A small network was shown many inputs. Here are its activations along a few directions, one row for each input.
In each table, some parts of the input vary, and every possible input appears once, in random order.
Descriptions start from the smaller parts, as in this example, which fits no table here: one of 5 places around a ring, together with either a single point or one of 11 places along a line or (one of 3 separate values, together with one of 6 places along a line).
Shared parts are said once, and a part with two or three values counts as separate values.
(in the rows, 128 means zero)

Rows:
R1: [162  84 156 167 120  91  60 112  76  68 145 148]
R2: [ 72 112 162 121 156 153 100 168  72  87 194  84]
R3: [150 198 132 107  73 103  64  50  48 179 164  92]
R4: [157 187 105 142 111  86  89  26  32 153 140 107]
R5: [131 206 108  83  74  97  61  81 124 225  77 108]
R6: [171  96 137 114  64 133 131 179 186 160  91 171]
R7: [147  73 111 174 177 148 238 114 185  62 133 183]
R8: [175  93 151 109  44 147 125 179 147 143 159 153]
R9: [196  61 134 181 113 106 145 112 135 104  96 191]
R10: [133 207 124  82  61 111  59  83  91 212 138  91]
R11: [192  78 164 137  54 142 131 140 103 105 191 153]
R12: [146 201 119 107  77 109  80  57  44 175 172  88]
R13: [ 64 115 129 143 199 122 112 175 165 124  55 123]
R14: [129 211 112  81  65 117  75  93  91 212 143  88]
R15: [128 116 146 112  89 101  56 183 177 151  79 139]
R16: [131 196  95 124 115  75  90  67 122 208  46 121]
R17: [153  78 128 163 151 166 234 109 145  45 200 168]
R18: [ 55 128 154  95 146 161  96 207 127 128 160  80]
R19: [182  79 124 145  99 115 139 150 182 142  62 192]
R20: [154 180 105 148 123  60  76  23  72 177  77 123]
R21: [ 77  95 134 177 216 111 115 133 108  80  86 125]
R22: [ 75 116 100 128 224 171 220 173 198 108  86 119]
R23: [137 193 103 118 108  71  71  58 118 208  46 124]
R24: [ 83  98 146 162 193 130 108 130  61  60 157 109]
R25: [204  64 148 171  89 125 139 107  97  85 159 176]
R26: [151  97 169 130  81 111  51 147  84  90 181 123]
R27: [134  96 105 138 164 158 231 157 236 108 100 181]
R28: [160 186 119 139 105  81  71  23  37 160 133 110]
R29: [139 102 135 144 127  80  64 154 172 130  45 162]
R30: [ 86  97 105 161 241 160 227 132 144  63 113 120]
R31: [125 116 113  99 129 180 222 188 240 129 133 163]
R32: [ 67 136 113  90 191 193 208 205 204 127 118  98]
R33: [ 53 130 138 105 161 147 103 207 170 148  93 100]
R34: [129 112 162 106  71 115  49 186 135 131 147 119]
R35: [141  98 146 125 118 184 227 147 151  68 236 146]
R36: [147 181  98 156 132  64  96  32  72 172  76 120]
R37: [124 210 104  90  80 100  81  90 129 226  81 103]
R38: [154  82 142 179 144  72  67 116 119  88  79 163]
R39: [126 114 125  90 111 193 220 188 199 111 204 146]
R40: [ 68 135 126  80 176 206 205 204 164 110 185  79]
R41: [ 90 101 115 146 218 179 225 126 101  43 182 105]
R42: [ 81 118 129 102 186 202 215 165 110  67 218  82]
- What do these inputs look like to the network? => one of 6 places around a ring, together with either one of 2 separate values or one of 5 places around a ring
- The inputs of R30 and R32 match in every part but the place on the ring of 6. If R20 is changed in the same way as R30 into R32, which row does it become? => R5
- Which other rows agree with R8 in the place on the ring of 6? List them by row number. => R10, R14, R18, R34, R39, R40

Rows:
R43: [122 111 157 126 158 162 159 112  97  44 237 128]
R44: [149  82 143 168 154 145 178 130 127  88 141 134]
R45: [131 151 150 136  97  98  58  52  40 125 187 101]
R46: [163 144 128 116  72 118  85 109 143 159 117 140]
R47: [162 109 133 150  98 114 126 161 166 133 115 161]
R48: [129 156 138 131 105 106  90  65  53 172 152  91]
R49: [137 197 125  97  86 113  74 102  99 182 149  85]
R50: [108 134 151 111 145 180 189 174 145  97 190 112]
R51: [105 105 112 119 157 164 158 169 198 124  89 131]
R52: [138 133 123  98 106 109  86 128 129 171  63 134]
R53: [128  97 117 138 137 149 184 117 158  94 133 149]
R54: [ 88 200 110 104 108 108  84 113 115 204  96  77]
R55: [116 152 111 105 112 114  89 130 148 185  49 137]
R56: [ 98 123 129  80 168 182 184 175 159 109 175 114]
R57: [ 87 161 124 100 125 121  83 132 165 190  36 142]
R58: [ 48 139 109  95 194 192 166 197 173 130 125 102]
R59: [161 110 143 130 109 112  97  85  81 156 106 149]
R60: [102 139 124 132 145 126 126 161 210 137  31 146]
R61: [165 117 132 156  89  94  87 100  65 132 118 144]
R62: [175  86 141 163 139 105 131 124 123 118 117 168]
R63: [168  86 133 166 109  96 114 128 112 105 148 180]
R64: [174 113 131 160  95  88  74  77  80 123 168 143]
R65: [118 113 118 144 155 160 169 158  77  56 196 108]
R66: [134  98 149 144 125 152 165 166 163 104 136 138]
R67: [151  79 152 161 138 126 145 109 116  46 187 139]
R68: [127  83 121 109 143 133 172 173 185 127 132 120]
R69: [ 64 212 122 106 131 111  76 121 127 203  69  74]
R70: [114 179 115 116  92 100 103  63  76 173 141 102]
R71: [150 104 121 123 117 120 126 154 177 124  72 149]
R72: [ 79 126 134 125 186 153 158 181 206 123  70 130]
R73: [ 74 134  95 102 179 181 178 196 161 119 138  91]
R74: [152  76 133 173 130 115 166 143 111  81 171 130]
R75: [128 124 106 131 121 123 132 154 198 136  56 147]
R76: [186  91 144 177 116  99 110 109 109  75 155 161]
R77: [145 137 114 120  93 102 114  82 108 155  94 153]
R78: [103 133 125 117 166 172 206 131 129  86 185 129]
R79: [116 112 151 117 174 180 192 129 109  86 202 128]
R80: [153 178 124 134 110  92  62  80  38 140 160  95]
R81: [158 110 114 150 128  99 142 120 149 118 106 178]
R82: [117 187 117  92 111 106  80 113  94 191 107  81]
- What do these inputs look like to the network? => one of 5 places along a line, together with one of 8 places along a line
- The inputs of R82 and R68 match in every part but the place on the line of 5. If R80 is changed in the same way as R82 into R68, which row does it become? => R74
- Change only the place on the line of 5 in R67. List by row number the other rows that result. => R43, R45, R64, R76
- Start at R69 and move only the place on the line of 5, one step at a time. The first step leads to R57. Which rows follow, in order? => R60, R72, R58

Rows:
R83: [154 146 120 148 111 102 120  54  89 133 141 144]
R84: [136 163 119 134 105  68  65  92 147 158  78 140]
R85: [176 121 152 115  37 134 103 126  95 154 185 142]
R86: [174  90 136 162 100  99  90 108  87 139  84 158]
R87: [171 120 124 165 101  92 110  76  97 138 113 162]
R88: [151 111 127 147 148 128 169 103 122  78 161 138]
R89: [104 192 119 108 125  95  73  82 105 148 125  95]
R90: [120 184 118 119 120  79  75  73 132 154 109 120]
R91: [130 138 122  78  84 167 156 180 179 179 130 123]
R92: [138 151 128 137 123 120 114  65  63 131 161 118]
R93: [169  90 126 158 137 123 157 120 135  78 133 160]
R94: [ 69 111 138 130 182 168 152 171 122  93 152  98]
R95: [135 118 129 135 157 145 162 109 100  80 181 115]
R96: [142 171 146  79  41 108  52 145 145 175 151 116]
R97: [ 93 122 134 142 174 135 168 137 177  85 144 141]
R98: [166  89 149 117  87 160 154 161 134  91 203 141]
R99: [167  63 136 160 138 129 142 147 122  87 111 155]
R100: [109  74 142 156 164 133 143 179 175  94  92 160]
R101: [130 134 103 118 136 136 162 143 179 170  69 139]
R102: [122 102 135 135 156 158 152 137  74  88 171  94]
R103: [130 112 114 119 134 139 144 165 168 169  47 139]
R104: [138 135 133 135 111  74  49 127 133 165  48 134]
R105: [ 78 129 132 128 182 153 164 145 150  84 162 117]
R106: [123 134 134 134 128 128 103 103  36 136 149  95]
R107: [108  98 154 109 111 168 153 197 189  95 188 146]
R108: [ 94 175 125 105 133 109  59 120  72 160 121  77]
R109: [ 86 149 108 100 153 165 151 157 117 166 108  85]
R110: [110  97 133 153 166 130 159 156 187  86 115 163]
R111: [114 156 102 111 145 139 173 128 166 164  94 126]
R112: [100 165 103 102 152 155 165 134 143 162 114 101]
- What do these inputs look like to the network? => one of 5 places around a ring, together with either a single point or one of 5 places along a line
- The inputs of R83 and R111 match in every part but the place on the ring of 5. If R87 is changed in the same way as R83 into R111, which row does it become? => R101
- Change only the place on the ring of 5 in R100. List by row number the other rows that result. => R86, R99, R103, R104
- Change only the place on the line of 5 in R90. List by row number the other rows that result. => R84, R89, R104, R108
- Change only the place on the line of 5 in R99. List by row number the other rows that result. => R88, R93, R95, R102
